Each row below is a small network's average activation on inputs in which a field has the value named, seen along a few directions.
Values that are neighbours, or in one group, have similar rows; names and order tell nothing.
Strong random noise was added to every row along 7 fixed directions; ignore it. To show where, here is one row again and again, with new noise each time:
[  48   29 -148 -246  301   91  -31   45  394  -72 -291  -20  131   52
  117 -179  134   91 -123]
[ 156  102  247   93  377  238   82  294  344 -386 -177  326  150 -272
  -83 -385   75 -272  -26]
[ 120  130 -110 -141   54   74  126  137  245 -275  -44 -238  -56  314
   31   70  -99  113  127]
[ 133  -11  207   81  199   99  -52  158  243  -23  -71   94  205 -102
   52   11   49 -151   89]
[ 125   88  -62   -4 -527 -201   79  413 -333 -667  838  225  -35 -269
   -4  500  -67    9   49]
[  68  -82 -186 -100   11 -125 -131   14  -38  -63  116 -157  127   11
  115  172  -14  126  -38]
[   2   20 -268 -186  163  -59   60 -236  209  101 -343 -298 -130  194
  133 -354 -127  170 -173]
[  66   70  -63  -59  -16  -24  107 -103  171   48 -167 -319 -145  321
   83  -58 -186   65   91]
[  20  -24   64  -26 -212 -122  -79  -63  -24   59    0  -24    7   81
   75  102   12 -125   78]


ZEPE, 25 values:
mul: [ -44   58   -3   66 -113   31   45  369  -58 -368  288  286  100 -234
   19   28  198 -103  -65]
zol: [ -48   93    7  -56 -231  -44 -137  -56 -347 -104  -73 -291 -150  445
 -145  167   34   14  318]
kufi: [  -7 -191 -195 -269  224  -61 -368 -172 -114 -143 -178 -140  210  216
   24   52  282   92   37]
tebor: [  26   58  146  220   80  -12  165 -169   15  374 -254 -177 -228  157
  121 -281 -222 -143   91]
mege: [-137  -96  104 -144   79   59 -245 -246   47   72 -472  152  127  173
 -158 -141  306  -76   -1]
nuzum: [ 190   -2  395  282  243  161  -21  206  -68  -14  113  126  155 -232
  -41   43   48 -245  309]
viz: [ -16    3  311  345 -122  -12    0    4  -64  481   68   16  -42 -116
   52  -49 -142  -74   94]
lon: [   6 -188  -79   59 -188 -280 -164  -24 -341  -10  372  126  149 -356
  132  120  -22  -15 -144]
bel: [-179   74 -115  -62 -152    1   46 -246  -74  175 -298  -42 -174  236
  -83 -328   36 -175  -62]
vuge: [ -52  -52  -86  -95  105   24 -142  -52 -126  -87  -52  117   62   19
 -227   72  140   67  -32]
liti: [  49  -34  129  205  263  211   60  275   84 -449  -57  102   81 -133
 -325 -241  -84  -66   15]
kop: [ -19  -38  133 -118   65   76    6 -246   52    8 -419  -35   -9  214
 -151 -182  121 -197  119]
dun: [ -69  163  209   -6 -230  -75  191 -100   77  175  -18   10 -308   45
   47 -150 -213  121   44]
dov: [  63  201  117  209 -256   -5  296   41 -131   42  327   68 -211  -84
  -17  225  -97  -34  230]
mig: [  32  271  225  -49   85  468  278  409  546 -259 -215  376  -78  145
 -256  -59  114 -121  125]
pab: [   2 -156  -64  168  -61 -219    9 -104 -220  195  181 -466  -11  110
  124   79 -313  157  -59]
sopu: [ -69 -151 -421   11  314  -15  136 -252 -101  166  -66 -405 -103  -38
  -24 -270 -287  273 -395]
sisi: [-242  -52 -183 -337 -316 -175 -288 -204 -122   26 -266 -231  -53  494
  -39  -44  164   91  -31]
manof: [  56  170  215  186  358  222  281   13  233  251 -197  223 -203 -280
  -54 -438  -48   32 -146]
kizan: [ -94 -322 -110  -25  -39  -23 -410  -61 -319 -294   83  -32  331  -14
 -153  135  183 -158  -45]
bora: [  -7  113 -169   29  -97   12   83  -69 -133  -22   53 -274 -198  339
  -17  179 -162  -12  166]
faso: [ -40  165 -166 -163  105   61  324   44  157 -241   25  367 -206 -353
  -27 -270   43  131 -309]
puvok: [  11  115  168  126 -230   47  253 -128   28  159   11  -23 -273  216
  -44  145 -227 -196  188]
vikap: [  40  125 -114 -146   -8   83  273  321  310 -405  332  211    5 -187
   90  299   -6  218  -73]
bebi: [-339 -124 -223 -159 -485 -264 -392 -390 -548  391  -73  190  -32  -24
  -37  -83  305 -117 -227]
A value of ZEPE combines one of 5 hidden first parts with one of 5 second parts; all combinations occur once.
- bel and pab share the first part; bel and bebi share the second. Which value has the first part of bebi and the second part of pab? => sisi
- puvok and lon share the first part; puvok and vuge share the second. Which value has the first part of vuge and the second part of lon? => dun
- bora and vikap share the first part; bora and dov share the second. Which value has the first part of dov and the second part of vikap? => kop
- liti and viz share the first part; liti and mege share the second. Which value has the first part of mege and the second part of viz? => zol

RUNEZ, 25 values:
rarir: [ 210  -16  142  162  283  115  -32  247 -134 -377   97 -120   13   -1
 -153  -36 -140  133  282]
viki: [-163 -171 -317 -299  -99 -161 -364   26  -55   94    8 -181  244   64
  198  129  279  291 -240]
vubed: [-141   16 -328 -246  -85   33 -103  173    0 -372  127   54  -13  171
 -240   66  153  207 -202]
sinam: [  12  168  221   -1  -40  222  210 -212  299  320 -374  290 -241   93
 -137 -150  -82 -272  111]
lus: [ 118  -75   33  -26 -133 -150 -174   39   29   95  250 -101   83 -102
  277  143  -54  261  -38]
ber: [ -70   -8  141 -209 -143   67   39 -195  272  225 -280  307    7  -20
  153  145  213 -106   43]
temul: [ 102   94  241  298 -161  208  236  236  260  176  253   96  -26   16
  -22  487 -131  -44  161]
kekem: [-180   20 -206 -228  -64   25 -328 -105 -264   35 -341 -151   42  445
 -117  -83  344 -228   62]
vimu: [-108  116    7   -2  649  396   74   70  527  201 -549 -105   82  181
  -73 -589   83  160   -6]
repi: [ -52  202  230   21 -203  102  193  213  497  205 -241   88 -199  358
  273   27  107 -192  228]
zizu: [ -25   66  133   96 -384  -87  -52 -162 -266  407  168  126  -85  -57
  104  230  105  -71  193]
vek: [ 196 -118 -395  -22  247 -118 -140  139 -462 -855  364 -509  134  320
 -114  229 -264   67  172]
bir: [ -30  -45 -606 -202  206 -218  -76 -201 -415  -60  127 -184    6 -190
  -98  -84    9  211 -278]
puvun: [  27 -187   57   24  518  134 -169  -22  163  446 -274  -27  337  -33
 -106  108   16  268  -26]
teza: [  -6  -72  181   12    4  -85   53 -148   40 -153 -235  -49  124  100
 -101  -82  -17 -294    2]
fip: [ -80  -10  209  105 -183  133   35  -49  164  -24 -261 -216  -63  400
 -161  -51  -88 -114  140]
suf: [-175 -100 -311 -251 -387 -335  -94 -320 -358 -563  -45 -139 -184  208
 -190 -348  -20   76 -273]
betis: [  53  144   -1  -83  242   72  208 -119   82 -235 -170  123  -82 -187
   22 -382   67  -85  -56]
remef: [ -67  -28 -110 -206 -118   77  -11   71  217  -63  -18  195   91  -42
  135    5  258 -200 -134]
kenu: [-222  -17 -479 -362 -249  -98   34  -97  117 -231  -97  -65  -76  205
   83   79  113  128 -260]
bute: [  98  231  366   46 -398 -148  221   -1  135  140 -174 -135 -356  561
  119   17 -178 -333  423]
tal: [   2  -44  -63  148  -30 -104   22 -160 -426  314  184 -182 -131 -210
   19  -39 -219  365  -97]
pami: [ 196  -41  300  135  188  -68  -96   33  304  930  143   26  262 -296
  518  472   66  167  203]
maset: [-295  -26 -462 -422  104  -35  -28 -403  141  388 -380  122  -91  -97
  119 -467  282  -19 -547]
pema: [-109  -56   27  -59 -315 -267   70 -439 -101  380  -46 -203 -375   44
   35   26 -256  213  -49]
The values of RUNEZ form a network in which each value has 4 neighbours.
- How many steps from neighbour to neighbour lead from pema to vek, at the fewest? => 3
A value of RUNEZ combines one of 5 hidden first parts with one of 5 second parts; all combinations occur once.
- tal and viki share the first part; tal and sinam share the second. Which value has the first part of sinam and the second part of viki? => kenu
- lus and rarir share the first part; lus and vek share the second. Which value has the first part of vek and the second part of rarir? => betis
- zizu and kekem share the first part; zizu and puvun share the second. Which value has the first part of puvun and the second part of kekem? => vubed
- suf and fip share the first part; suf and bute share the second. Which value has the first part of bute and the second part of fip? => repi
